These are the activations of a small neural network, seen along a few directions. Each row is one input.
In each table, some parts of the input vary, and every possible input appears once, in random order.
A made-up example of a description, with smaller parts first: one of 5 places around a ring, together with either a single point or one of 9 places along a line or (one of 3 separate values, together with one of 4 places along a line).
Shared parts are said once, and a part with two or three values counts as separate values.

Other details of the inputs shift rows strongly along three fixed directions, in all tables alike. That doesn't count.

A family of inputs:
R1: [-19 -32 -39  33 -54  13   3  50  68  17 -60  28]
R2: [ 54  35   7   0 -50   4  31 -10 -53   9 -38  17]
R3: [-21  20  19 -15  48   3 -20 -47 -26  32  59 -36]
R4: [ 28  26 -16  24 -49 -34  30  28 -59 -15 -30  29]
R5: [-29  16  26 -67  24 -11  -4 -11 -20 -49  46  -3]
R6: [ 10  13  45 -28  49  17 -26 -66 -42   6  42 -32]
R7: [-26   4  24  37   4 -18   7  36 -32 -54  37 -10]
R8: [-39 -38  -7   2  57  24 -51 -31  58  28   7   7]
R9: [-12  34  26 -23  49   4  -4 -40 -45  29  67 -32]
R10: [ 35  11 -23  31 -35  11  19  12  37  13 -56  17]
R11: [-12 -22  20 -27  64  10 -20 -41  56 -11  42 -35]
R12: [ 24 -21  -3  -3  17  10 -16 -23  27  27 -10 -16]
R13: [ 24  61  -4 -20   6  -7  27 -40 -56  45   6   7]
R14: [ 18  33   1 -13  17 -19   9 -33 -52  24   5   5]
R15: [  0  24   6 -11 -10 -37  31  12 -34 -39  19   6]
R16: [-18 -57   0  55 -12   3 -26  23  80 -27 -19 -10]
R17: [-39  10  38  -9  42 -26   6 -10 -27 -63  71 -20]
R18: [-62 -39  11  42  17  -3 -25  28  62 -10  32 -41]
R19: [ -5   7  -1  24 -61   2  27  57 -40 -38 -17  38]
R20: [-27  -8  13  34 -21   7  15  57 -27 -63   6  25]
R21: [ 48  -4 -32 -30 -27 -10  18  -5  45  20 -45   5]
R22: [-58  -4  35  32  12  20  -4  31 -27 -75  44   5]
R23: [ 41  22  25 -39  24  19   5 -37 -43  28  24 -26]
R24: [-56 -41  -2  60  25  -3 -29  35  90 -15  26 -25]
R25: [ 41  28 -23 -64 -52 -14  49   9 -55  13 -33  39]
R26: [  0   4 -20   8  21 -12 -10 -37  25  49 -20   6]
R27: [ 16 -18  -6  -4  43  20 -26 -44  44  34  -2 -23]
R28: [-32  -4  12  43 -28 -19   5  37 -14 -39  17  -9]
R29: [-32  20  39   6  38  -4 -10 -28 -46 -10  60 -24]
R30: [ 49  11 -25   3 -25  13  16 -10  28  47 -46   8]
R31: [-10   2  -9  48 -57 -25  23  67  -5 -33 -12   3]
R32: [ -7 -29  19 -10  60  27 -34 -14  39  12  40 -56]
R33: [-12  -5   7 -11   4  12 -16  -9 -35   3   9  15]
R34: [ 26  31  25  23 -24   7  20   8 -41 -40 -11   8]
R35: [-15  -4  14 -52  23  22 -21 -31 -54  26  42 -22]
R36: [ 33  -4 -54  22 -53 -28  16  33  19  33 -66  22]
R37: [-14 -31   4  45 -34  10  -4  36  51 -27 -22 -20]
R38: [ 37  42 -13 -38  -8 -13  17 -13 -60  50   6 -12]
R39: [-39 -36  -8  55   3 -16 -21  21  59 -14  -3  -3]
R40: [ 11  23  -3 -49   4 -29  19 -10 -30  10  23 -19]
R41: [-52 -46  -2  53  42  -4 -35  33  83 -18  32 -31]
R42: [-38  -9  32 -22  33  25 -28 -18 -34   4  57 -16]
R43: [ 18  18  -7  -2 -42  -2  22  21 -69 -14 -28  40]
R44: [ 52  14   0 -39 -25 -13  36  -9 -14  -4 -24   9]
R45: [-30 -15  23  20 -12   7   3  54 -36 -61  25  10]
R46: [-38   0  22  28 -16  13   4  40 -31 -59  28  13]
R47: [  5   5   1 -28   3  15  -2  15 -43  13  12   0]
R48: [-30 -30   4  16 -25   1  -7  52 -20 -49   7   3]
R49: [ -7  -3 -16 -11  15  24 -21 -22  24  52 -12  16]
R50: [-30 -23  20  54   5  15 -14   2  55 -40  -3 -14]
R51: [ 23  24  -9  12 -59 -34  24  19 -69  -1 -25  18]
R52: [ -2 -24 -23 -31  33  22 -22 -33  34  63  -4   5]
R53: [ 30  35 -46 -40 -27 -48  28  -4  49  29 -61  28]
R54: [-23 -34 -36  14 -15  -5   4  37  89 -25 -43  42]
R55: [ 21  -6  -4   4  -3  16 -14 -23  30  34 -17 -11]
R56: [ 38  12  21  -5 -17   2   4 -18 -51  -5  -8  -1]
R57: [ 30  -2  10 -32   1  11 -11 -32 -26  30   6 -32]
R58: [  5  17  -4 -43   7  -2  22 -20 -22  -8  -2  34]
R59: [-11  -9  40  31 -26   8  11  46 -19 -67  23 -30]
R60: [ 48   3 -26  14 -13   0   3 -23  23  26 -62  25]
R61: [  2  -7 -23 -14  26  16 -14 -31  17  42 -25  29]
R62: [ 40 -20 -32  -3 -10   7  -7  -8  42  44 -45 -10]
R63: [-10 -25 -27  -2  54  -2 -36 -34  65  64  10 -26]
R64: [ 16  12  29  37 -25   2  26  29 -27 -64 -17  11]
R65: [  8   1 -31  18 -10  11   4  20  26  14 -53  49]
R66: [  2   8  -2 -25  10 -14 -10 -24 -36  40  25 -29]
R67: [-28 -10   8  17 -16 -39  20  41   8 -66  20  -2]
R68: [ -5  21  11  25  10 -20   6  15 -30 -21   9   6]
R69: [ 10 -16 -37 -22 -26  -8  17  19  44   6 -41  44]
R70: [-18  20  28 -18  17  19  -8 -26 -59  -1  30  11]
R71: [ 13  21 -14 -39 -11  24   9  -7 -25  51   0   4]
R72: [-14 -30 -27 -26  37  27 -40 -41  51  71  -4  -1]
R73: [ 35  21 -18 -49 -11 -18  11 -22  48   3 -43   6]
R74: [  3  -5  38  17  23  12 -14   7 -17 -44  34 -24]
R75: [ 27   2 -28 -23  22   2   8 -45  72  29 -43   6]
Each input here is: one of 3 separate values, together with either a single point or (one of 4 places along a line, together with either a single point or one of 5 places around a ring).
Question: The inputs of R57 and R66 match in every part but the choice among 3 separate values. If R62 is changed in the same way as R57 into R66, which row does it become?
Answer: R36
Question: The inputs of R59 and R31 match in every part but the choice among 3 separate values. If R2 is changed in the same way as R59 into R31, which row does it become?
Answer: R3
Question: Which other rows does R56 become when the choice among 3 separate values takes its other values? List them by row number.
Answer: R33, R39
Question: Which other rows does R47 become when the place on the ring of 5 takes its other values? List them by row number.
Answer: R1, R35, R48, R71
Question: Which other rows does R64 become when the choice among 3 separate values takes its other values? List them by row number.
Answer: R65, R68

A family of inputs:
R76: [-10  10  12  -5   3  -6   5   0 -32 -21  17   5]
R77: [ 46  16 -31 -27 -26   7  13 -18  -2  54 -49  23]
R78: [ -8 -12  18 -14  45   6 -20 -30  15  -1  32 -30]
R79: [ -4  16  -1 -19   7  -6   6  -6 -16   4  11   4]
R80: [-11   4  27  34 -25   6   4  31 -59 -36  20   0]
R81: [-22 -26 -11   0  36   7 -27 -16  51  17   7  -6]
R82: [ -5  -4  15  26 -18 -15  13  25   0 -51  -4   2]
R83: [ 26   2 -46 -17 -21  -3   6  -8  26  55 -53  28]
R84: [ -9 -20 -12  48 -28  -1   5  37  51 -32 -39  22]
R85: [ -8  -4  13   3  32   8 -22 -23  -7  30  33 -29]
R86: [-13  -8  17 -22  42   5 -16 -21  17   0  40 -35]
R87: [-31 -31 -24  38 -22 -10  -2  50  64 -26 -26  17]
R88: [  6  23  30 -27  -2   6  11  -3 -66 -23  35 -11]
R89: [ 39  33  10 -16 -38  -2  28  -3 -78 -10 -17  21]
R90: [-28  -9   5  44 -25  -6   1  41 -27 -25   7  10]
R91: [-10  -7  -4   6  12   9  -9  -1  39   2  -2  -2]
R92: [ -5  -1   6 -19  39   1 -11 -27  30  15  21 -25]
R93: [ 48  18 -23 -34 -13  -4  13 -27  -4  49 -34   6]
Question: What is each input in this table made of?
Answer: one of 3 separate values, together with either a single point or one of 5 places around a ring
Question: The inputs of R78 and R89 match in every part but the choice among 3 separate values. If R93 is changed in the same way as R78 into R89, which row does it become?
Answer: R77
Question: Which other rows does R76 become when the place on the ring of 5 takes its other values? List them by row number.
Answer: R79, R81, R83, R87
